A small network was shown many inputs. Here are its activations along a few directions, one row for each input.
Each table varies a few parts of the input and shows all the possible inputs, shuffled.
Descriptions start from the smaller parts, as in this example, which fits no table here: ring(5) and (point or (values(2) and line(4)) or ring(11)).
Shared parts are said once, and a part with two or three values counts as separate values.

Other details of the inputs shift rows strongly along two fixed directions, in all tables alike. That doesn't count.

Table:
r1: [ 12 -22 -23 -19   1  -1  -5  31   3   4  -1   6  -2  20 -23  21]
r2: [ 14 -26 -22  -4   8   0 -10  31  -7  11   8  18  -4  -7 -54  10]
r3: [-11 -12 -21  -8  15   0  -4  -7   4  13   7  -1   7   9  -6   9]
r4: [-16  10 -36  26  45  24  10 -26  37  12  12   2 -11 -49  67 -49]
r5: [-20  20  46  -4 -30   7  15 -17 -39   0  -9   0  -7  16  -4  -3]
r6: [ -4   3 -45  26  52  30   1 -18  38   5  13  14 -13 -55  62 -48]
r7: [ 12 -18 -17   6 -14   5  -5  32  -8   3   3   9 -16  -3 -37  14]
r8: [-27  18 -19  -1  38  27   5 -40  15   0  -1  23   0 -13  50 -38]
r9: [ 27 -18  -8   7  -1 -22 -23  10  12 -20   2 -12  24   3 -36  21]
r10: [  9  -6   9 -10   7   0   9  16   1   8   1  -4  -2  -1  14  -8]
r11: [-17  15  49 -14 -21  -2  22 -13 -33  10 -22  -2   1  23  -3 -10]
r12: [-26  32  42 -15 -36  14  17 -20 -28 -16 -10  -2 -11  35  34   3]
r13: [-10  13  50 -13 -27  -9  21  -1 -21   8  -2 -23  -2  20  24   1]
r14: [ 19  -4  -5  11   0 -13 -10   8  21 -16  -9   1   8 -12   2   6]
r15: [-12  -4 -13  -8  -3   0   4   0   6   7  -3  -4  -2  15  11   6]
r16: [ 8 -1  9 -8  3  6  5 17 -2  0 10  4 -8 -5 13 -8]
r17: [ 15  10   1   8 -13  -4  -4   0  16 -16 -13   4   5  -5   3   2]
r18: [-31  16 -58  22  65  41  -2 -57  38   3   5  27  -4 -43  72 -54]
r19: [  9   2   1  15  -8 -12 -12   2  15 -21 -14  -7  12   2  10   1]
r20: [-24  31  46 -24 -31  11  20 -15 -25 -14 -15   4  -8  38  33  -4]
r21: [ -6  36  42   4 -42 -17  -1 -19  -6 -18 -12 -28  -9  15  15  18]
r22: [ -1  -5   0   0  -3   3  13  10  -1  12 -19   7  -8   0  -4 -14]
r23: [-15   1  -2   9  -2   4   7  -8 -10  14   2   0  -6  -7 -15  -6]
r24: [ 26 -29  -8 -16  12  -5 -14  40 -11   7  29   5   3  -3 -43  22]
r25: [ -4 -13 -16   9  -3  -3   7  11   7  18  -9  -1  -8  -7 -10  -6]
r26: [ 18 -34 -17  -7  16 -14 -11  29  -1  21  27 -11   8  -7 -35  22]
r27: [ 26 -33 -13 -15  22  -8 -10  35  -3  16  20  -2   8  -4 -36  16]
r28: [-13  -6   0   5   2  -4   7  -8  -6  21  -6  -2   1  -3 -12  -8]
r29: [-30  31  49   2 -43   4  30 -18 -28   2 -18 -11 -15  19  17 -11]
r30: [ -7  29  31   5 -20 -16  -9 -30  -5 -11  -3 -24   0   5   5  16]
r31: [ 21   4 -15  11  -5  -8  -8   4  14 -15 -11  10   1  -6  -6   0]
r32: [-13  -5 -24  -4  11   8  -5  -7   0   6  16   1   0   5  -9  11]
r33: [  0  -8  -6   1  15   2  -1   3  -4  12  26  -9   0 -14  -5   3]
r34: [ 26 -10  -8   1  -4 -12 -18  12   7 -10   2   5  15  -4 -39  24]
r35: [-33  32  40 -13 -37   8  22 -22 -24  -7  -8 -12 -10  36  31   4]
r36: [ 20 -18  -8   8   1 -20 -26  15   6 -15   2  -6  22   4 -33  23]
r37: [ -8  -4  -6 -18  14   6   1  -7  -4   6  -2   7   7  16   1   1]
r38: [ 14 -19 -13  -3  -9   1  -2  37  -5   5  -2  15 -13  -1 -38   7]
r39: [ 17   3 -11   8   6  -9 -11  -9   7 -11  -4  11  10  -8 -15   0]
r40: [  9   2  11   6   5 -13 -10 -10   8 -13  -6  -1  17  -8   0   4]
r41: [ 21  -5 -11  16  -4 -14 -13   3  26 -24 -11 -11  14  -3   0   1]
r42: [  7  -8  -3  -1  16   9  -6   5  -8   4  25   1  -2 -14  -2   2]
Description of these inputs: values(2) and (point or line(5) or (values(3) and ring(5))).
The inputs of r10 and r27 match in every part but the values(2) part. If r20 is changed in the same way as r10 into r27, which row does it become?
> r8
Which other rows does r39 become when the values(2) part takes its other values? List them by row number.
> r31

Table:
r43: [ 11   3  34 -21 -80 -22   2  25 -44 -27  -6  -7  -3  56 -67  58]
r44: [ -2 -28 -26  -9  55   6  -7  -6  -4  24  23  18   8 -14 -26 -12]
r45: [ 26 -12 -22  13  11 -18  -4  12  23   9 -13   9   7 -32 -32  -4]
r46: [ 18 -31 -36   5  29  -8 -17  18  23   3  17  -1  22  -6   4   6]
r47: [  1 -13  33 -40 -58   4  17  60 -44  12  19 -16 -31  50 -33  48]
r48: [-45  33  18   1 -21  27  43 -21 -19  19 -17   4 -38   1  54 -38]
r49: [-30  31  43   5 -39   4  24 -33 -11 -16 -42  -1   1  32  37 -30]
r50: [ -5 -13  43 -15 -56  -8  21  41 -56  32  10 -15 -24  27 -61  37]
r51: [ 20 -16 -36   0  17  -3 -20   8  18 -10  38  -1  13  -8 -12  23]
r52: [  6 -10 -35   4  31 -12 -32   1  24  -7  25 -11   5   1  -6  32]
r53: [ 38  -4  64 -43 -50 -39  -2  44 -32  -9   9 -24  15  47 -42  58]
r54: [ 25 -17 -27  22  -3  -3 -15  34  20 -13 -13  16 -14 -25 -16  -8]
r55: [-38  27  59 -40   5  17  22 -38 -36   4   2   7  10  30  48 -21]
r56: [  2 -28 -24   2  23   9   5  25  -6  41  36 -13 -19 -26 -19   1]
r57: [ -6  -6 -29  16  33  -8 -27 -29  23   2  14 -15   9 -25  -5   8]
r58: [ 32   3  48 -25 -70 -32   5  44 -32 -12 -26  -6  -4  51 -61  44]
r59: [ 33 -13 -20   9  32 -16 -11   4  25  13   7  -5  14 -35  -9  -7]
r60: [  0 -25 -36  -8  31  15   6  33   5  29  41  -6 -19 -21   9   3]
r61: [ 17 -13 -35  16  23  -2 -18 -12  12   2  27  -4  16 -28 -17   8]
r62: [ 31 -21 -10  22  25  -6 -22  19  15   2  12  -8   8 -46  -9 -11]
r63: [-13 -17 -27   0  38  16   0 -10  -1  24  -1  32   2 -17 -29 -23]
r64: [-43  29  19 -12   2  25  25 -41 -23   7 -30  32  -8  19  39 -43]
r65: [-50  54  34  20 -11   4   5 -76   2  -4 -28 -10   0  -1  44 -28]
r66: [  9   1 -49   6  13  15 -10  -3  26 -21  11  10   1  -6  11   5]
r67: [ -5  43  54 -19 -28   0  26 -23   1 -21 -30  -5  -2  24  58 -17]
r68: [ 30 -19 -16  12  30  -7 -18  33  23 -12  19  -3   4 -31  10  -2]
r69: [-31  33  30   1 -10  16  25 -42   6 -21 -31  -2   7  21  81 -36]
r70: [-42  35  30 -23  15  36  29 -47 -21   0 -20  25  -2  25  72 -38]
r71: [ -1   7  32 -19 -71 -25 -17  21 -37 -18 -16 -16  -6  60 -66  69]
r72: [ -3 -17 -31  27  16   0  -2  -6  22   7 -16   6  18 -27 -12 -20]
r73: [ 18  -9 -11  35  15  -3  -9  10  20  -1 -10   9  -4 -45  -9 -24]
r74: [ 14 -30 -32  16  32 -10 -15   7  20   6  11 -12  23 -19 -22  -8]
r75: [-38  53  34  22 -15  11  27 -70  -5 -12 -20   0   5  -8  45 -37]
r76: [ 24  -9 -25  14  16   7 -12  27  27 -20  -4   9  -8 -23  23 -11]
r77: [ -5  -1 -48   6  20   9 -26 -11  35 -13   0   3  -4  -5  17  17]
What do these inputs look like to the network?
> ring(5) and (values(2) or line(5))
The inputs of r43 and r61 match in every part but the ring(5) part. If r54 is changed in the same way as r43 into r61, which row does it become?
> r62
Which other rows does r73 become when the line(5) part takes its other values? List them by row number.
> r45, r65, r72, r75
Which other rows agree with r55 in the ring(5) part? List them by row number.
> r46, r51, r52, r53, r60, r68
Start at r64 and move only the ring(5) part, one step at a time. The first step leads to r63. Which rows follow, in order?
> r44, r55, r70
